These are the activations of a small neural network, seen along a few directions. Each row is one input.
Each table varies a few parts of the input and shows all the possible inputs, shuffled.
A made-up example of a description, with smaller parts first: ring(5) and (point or (values(2) and line(4)) or ring(11)).
Shared parts are said once, and a part with two or three values counts as separate values.

Other details of the inputs shift rows strongly along two fixed directions, in all tables alike. That doesn't count.

Rows:
R1: [ 4  5 -9 -5  2  6 -6  0  1  6 -2]
R2: [ 3  7 -1  5 11  4 -4  7  9 -4  6]
R3: [-31 -16 -31 -15 -17 -74  34  -3  57  23  -5]
R4: [  2   1 -11  -3   0   5  -5   2  -5   5  -1]
R5: [-2 -5 14  1 -6 -3  7 -6  0 -5 -1]
R6: [  4   4 -10  -6   2   6  -5   0   0   4  -1]
R7: [ 2  1 -8  2  3  1 -6  7 -7  6 -1]
R8: [ 2  3 -8  8  2  5  2  0 -1 -8 -1]
R9: [-1 -2 -6  8  1 -5  0  4 -4  5  0]
R10: [  4   5 -10  -3   0   9  -1  -3   3  -2   1]
R11: [ 1  2 -6 10  4  0 -1  5 -5 -7  1]
R12: [  5   3 -11  -6   3   6  -4  -1   0   3   1]
R13: [ 5  6 -7  4  3  7  3 -1  4 -5  2]
R14: [ 3  6 -7  3  3  7  2 -1  3 -8  1]
R15: [ 2  6 -2  3 12  4 -4  6  7 -9  6]
R16: [ 2  7 -7  3  2  7  1  0  3 -7 -1]
R17: [-1 -7  7 -8 -7 -2  0 -4 -3  9 -1]
R18: [ -1 -11  55  -7 -13   9   2 -15 -16  -7  -3]
R19: [ 1 -1 -9  8  4  0 -3  5 -9 -1  1]
R20: [ 0  7 -2  3 11  4 -5  7  7 -8  4]
R21: [  3   1 -10  -2   0   5  -5   2  -4   8  -2]
R22: [ 2  2 -5 12  4  1 -1  5 -3 -3  0]
R23: [  0 -10  49  -6  -8  11  -7  -9 -30  -5  -2]
R24: [ 4 -1 -9  2  4  1 -4  5 -7  6  2]
R25: [  7   3 -10  -5   2   6  -4  -1   1   5   2]
R26: [  3  -1 -12  -3   1   5  -4   1  -5   4   1]
R27: [ -9  -4   5 -12 -11 -13   8  -9  13   2  -3]
R28: [ 3  6 -2  4 12  4 -3  6  8 -6  7]
R29: [ 2 -1 -9  1  4  1 -4  5 -8  3  2]
R30: [ 1  8 -1  4 11  4 -5  7  8 -5  3]
R31: [ 1  4 -5 11  3  1 -2  6 -4 -4 -2]
R32: [ 4  7 -6  5  2  8  2  0  5 -3  1]
R33: [-1 -3 -7  7  2 -5  1  4 -5  3  1]
R34: [-26 -21  32 -11 -20 -47  22  -9  16   0  -6]
R35: [ 1  4 -8  8  2  5  0  1 -1 -7 -3]
R36: [ 5  6 -9 -1 -1 10 -1 -3  5  3  0]
R37: [ 3  2 -6 11  4  1  0  5 -4 -5  1]
R38: [ 1  5 -7  9  1  5  0  1  0 -4 -4]
R39: [ -5 -16  49 -15 -13  -5   1 -10 -16   5  -1]
R40: [ 1  0 -9  1  4  1 -6  6 -8  4  0]
R41: [  0  -7  49 -18 -15  12  -2 -17 -11  -2  -3]
R42: [ 0 -2  6 -8 -7  1  4 -8  5  2  1]
R43: [ -6 -11   5 -10  -9 -14   6  -5   4   9   0]
R44: [ 0  1 -7  9  3  0 -4  6 -8  2 -2]
R45: [ 2  8 -6  4  2  8  0  1  4 -4 -1]
Each input here is: ring(5) and (point or ring(8)).
The inputs of R5 and R35 match in every part but the ring(5) part. If R24 is changed in the same way as R5 into R35, which row does it become?
Answer: R40
Which other rows does R4 become when the ring(5) part takes its other values? List them by row number.
Answer: R17, R21, R26, R43

Rows:
R46: [-41 -25   2  27  -5 -85  45  10  46 -12   1]
R47: [ 22   2  77  10   7  67 -13 -12 -55 -59  10]
R48: [-41  -4 -13 -27 -26 -63  27  -4  74  35 -10]
R49: [ 24   9 -73  -8  29  32 -26  21  -7  29  14]
R50: [ 19   7 -78  34  15   9 -14  28 -38  19   8]
R51: [-20 -51  90 -47 -52 -29  18 -46 -39   1   0]
R52: [ 18  11  67   0 -17  78 -20 -25 -62 -22 -18]
R53: [ 24  14  89 -13  24  70 -31  -5 -32 -32  23]
R54: [-33 -32 -23 -27 -15 -93  19  10  29  39  -5]
R55: [ -4 -51  93 -63 -42 -17  18 -53 -16  12   2]
R56: [  8  36 -57  27  22  20 -31  31   6  15 -17]
R57: [-42 -14   5   2   8 -88  26  16  61  -6   2]
R58: [ 32  34 -53  21  30  33  -3   8  24 -34  20]
R59: [ 25  37 -64  11   8  43  -6  -2  18   3  -9]
R60: [  8  27 -62  53  15  23  -8  23 -10  11 -20]
The inputs of R58 and R53 match in every part but one. If R55 is changed in the same way as R58 into R53, which row does it become?
Answer: R49
What do these inputs look like to the network?
Answer: values(3) and ring(5)

Rows:
R61: [ 0 -4  5  0  3  0  0  3 -4  0  5]
R62: [ 1 -3  3  8 -5  1  3 -3 -8  2 -3]
R63: [ -1   3   5   0   3   1   2  -2  -1 -10   0]
R64: [ 3 -3  6  2  3 -2 -1  3 -5  1  2]
R65: [-2  3  2 -6 -3  3 -4 -4 -2  2 -4]
R66: [-1 -6  2 -5  2  1 -3  2 -6  1  3]
R67: [ 3 -4  4 -2  4 -2 -3  1 -5  5  2]
R68: [-4 -2  5  1  0  1 -2  5 -4  0  0]
R69: [ 1  1  5 -3  1  5  1 -2  3 -7  4]
R70: [-2  0  2 -6 -4  6 -3 -2  0  3  0]
R71: [-26 -11 -27  -5 -11 -67  34  -2  55  11  -1]
R72: [ 1  4  7  2 -1  3 -1 -2  4 -4 -3]
R73: [ 3 -2  2 -5 -1  7  3 -5  2  0  3]
R74: [-1  2  1 -6 -5  2 -3 -1 -6  4 -4]
R75: [ 2  0  0 -8 -3  0 -2 -2 -7  1  0]
R76: [-31 -16 -31  -6 -10 -68  31   6  46  11  -1]
R77: [ 3 -3  1 -7 -2  2  0 -2 -5  5  5]
R78: [ 0 -1  7  1  4  0 -1  2  0 -3  7]
R79: [-2  5  5 -1 -1  4 -1 -3  2 -6 -3]
R80: [ 0 -6  0  3 -5  1  3 -3 -9 -5  1]
R81: [ 3  1  4 -1 -4  5 -1 -4  2  1 -6]
R82: [ 1  0  6  2  3  3  4 -1  1 -5  5]
R83: [-4  3  6  2  1  0 -4  2 -1 -5 -2]
R84: [ 1 -6  1  4 -3  1  4 -3 -8 -1  3]
R85: [ 3 -5  3 -3  3 -2 -5  1 -5  2 -1]
R86: [ 2 -2  2 -7  0  4 -2 -5  0  3  5]
R87: [-3  1  8  4  2  1 -2  3  1 -1  4]
R88: [-2  2  7  4  1  4  3  0  2 -3  2]
R89: [ 4  2  6 -1  2  2  0 -4  4 -6  0]
R90: [ 0 -1  6  3  1 -2 -3  4 -4  0 -4]
R91: [ 2  1  4 -3 -2  3 -3 -3  0  7 -1]
R92: [ 0 -5  3 -3  4  0 -2  1 -5  4  4]
R93: [ 2 -2  2 -7 -2  7  2 -4  1 -3  1]
R94: [-1 -3  2 -5  3 -2 -4  0 -7  0 -1]
R95: [ 1 -2  5  1  2 -1 -4  2 -5  8 -2]
R96: [-4  5  6  2  1  2  1  0  0 -7 -3]
R97: [ 2  1  6 -2  2  5  2 -3  4 -4  5]
R98: [-4  1  5  1  0 -1 -3  3 -6 -2 -3]
R99: [ 6 -1  2 -5 -2  0 -1 -2 -5  6  2]
R100: [-1  0  2 -4 -5  8  1 -3  2  0 -2]
R101: [-1  0  5  0  3  3  3  0  1 -8  3]
R102: [-4 -1  3 -3  1  0 -5  2 -6  2 -4]
R103: [ 1  0  4 -2 -3  8  2 -4  3  3 -1]
R104: [ 3  1  3 -2 -4  2 -2  0 -4  9 -2]
R105: [ 0 -1  7  4  1 -1 -1  4 -4  4 -1]
R106: [-2 -4  2  7 -5  3  4 -3 -8  1  0]
R107: [-1 -1  6 -1  3  0 -2  3 -1 -6  5]
R108: [ 23  34 -82  38  32  32 -15  27   4  -2   4]
R109: [ 4  1  7  3  3  1  3  0  1 -5  3]
R110: [-3  2  6  2  0  4  2  1  1 -6  0]
R111: [-1 -2  4 -1  3 -2 -2  2 -6 -5  0]
R112: [ 1 -3  0 -8 -3  3 -1 -1 -5  2  3]
R113: [ 2 -3  5  1  3 -3 -3  3 -5 -2 -1]
R114: [ 2  0  7  2  3 -3 -4  2  0 -6  1]
R115: [ -1  15 -76  14  11  -8   2  20  21  12   0]
R116: [-2  3  5 -1 -1  6  1 -1  4 -4  0]
R117: [-4  1  7  2  1  2 -3  4  0 -4  2]
R118: [ 5 -2  2 -6 -2  0 -3 -2 -5  3 -1]
R119: [-30 -15 -31 -14 -14 -65  30  -3  50  15  -1]
R120: [ 3  1  6  2  3  0  2 -1  1 -8  0]
R121: [ 5 -1  3 -5  0  2 -2 -5  0  4  2]
R122: [ 3 -5  1  5 -4 -1  2 -4 -9 -4 -3]
R123: [ 4 -5  2  6 -4 -1  4 -3 -9 -1  0]
R124: [-1  2  8  4  1 -1 -5  3  0 -3 -2]
R125: [ 2  4  7  3  0  4  1 -2  4 -1 -1]
R126: [ 3  1  4  0 -4  6  1 -4  2  3 -3]
R127: [ 4 -1  2 -6 -1  1 -4 -5  0  1  0]
R128: [ 2  1  3 -3 -4  1 -3 -1 -5  6 -4]
R129: [ 0  2  9  5  2 -1 -3  3  0  0  1]
R130: [-2 -3  5 -1  2  2 -3  2 -4  7  1]
R131: [  0  -4   0   3  -4  -1   2  -4 -10  -6  -2]
R132: [-4 -3  4 -3  0  2 -4  3 -5  4  0]
R133: [ 2  1  3 -3 -3  3 -5 -4  0  4 -4]
R134: [ 0  3  7  5  1  2  1  0  1 -5 -4]
R135: [-1  1  6 -1  3 -2 -3  1 -2 -8  1]
R136: [-2 -2  6  3  1  1 -1  4 -4  3  2]
R137: [ -3  -1   1   5  -6   1   2  -4 -10  -3  -5]
R138: [ 0 -3  2  7 -6  0  1 -3 -9 -1 -6]
R139: [-3 -4  1  5 -7  3  3 -2 -9 -2 -2]
R140: [ 2  1  1 -6 -2  4  1 -6  0 -4 -2]
R141: [ 0  0  3 -4 -4  4 -1  0 -4  8  1]
R142: [ 1  0  1 -9 -1  2 -4 -5 -2 -1  0]
R143: [ 6 -1  3 -3 -2  5  2 -5  2  1  0]
R144: [ 5 -1  3 -4 -2  4  0 -5  2 -2 -2]
R145: [ 0  3  4 -3  2  3  0 -4  2 -8  0]
R146: [ 22  31 -93  34  34  29 -23  31  -1   5   0]
R147: [ 0  0  3 -4 -2  5 -2 -3  0  6  1]
R148: [-1  3  2 -4 -5  6  0 -4  0 -2 -5]
R149: [-1  3  7  1  0  6  1 -2  5 -1  2]
R150: [ 3  0  8  3  4 -2 -2  2  0 -3  4]
The inputs of R134 and R96 match in every part but one. If R90 is changed in the same way as R134 into R96, which row does it become?
Answer: R98
The inputs of R94 and R67 match in every part but one. If R142 is changed in the same way as R94 into R67, which row does it become?
Answer: R121
The inputs of R115 and R128 match in every part but one. If R70 is changed in the same way as R115 into R128, which row does it become?
Answer: R133
What do these inputs look like to the network?
Answer: values(2) and ring(5) and (point or ring(8))
Which other rows does R146 become when the values(2) part takes its other values? List them by row number.
Answer: R85
Which other rows does R104 become when the ring(8) part takes its other values? List them by row number.
Answer: R91, R95, R105, R108, R125, R126, R129
Which other rows does R138 become when the ring(5) part takes its other values? List them by row number.
Answer: R62, R106, R137, R139
A walk changes only the ring(8) part. It starts at R77 and steps to R92. List the rest of the walk in order.
Answer: R61, R78, R82, R97, R73, R86
List by row number the other rows that have the ring(5) part and the values(2) part in common with R89.
Answer: R85, R113, R114, R118, R120, R122, R127, R144
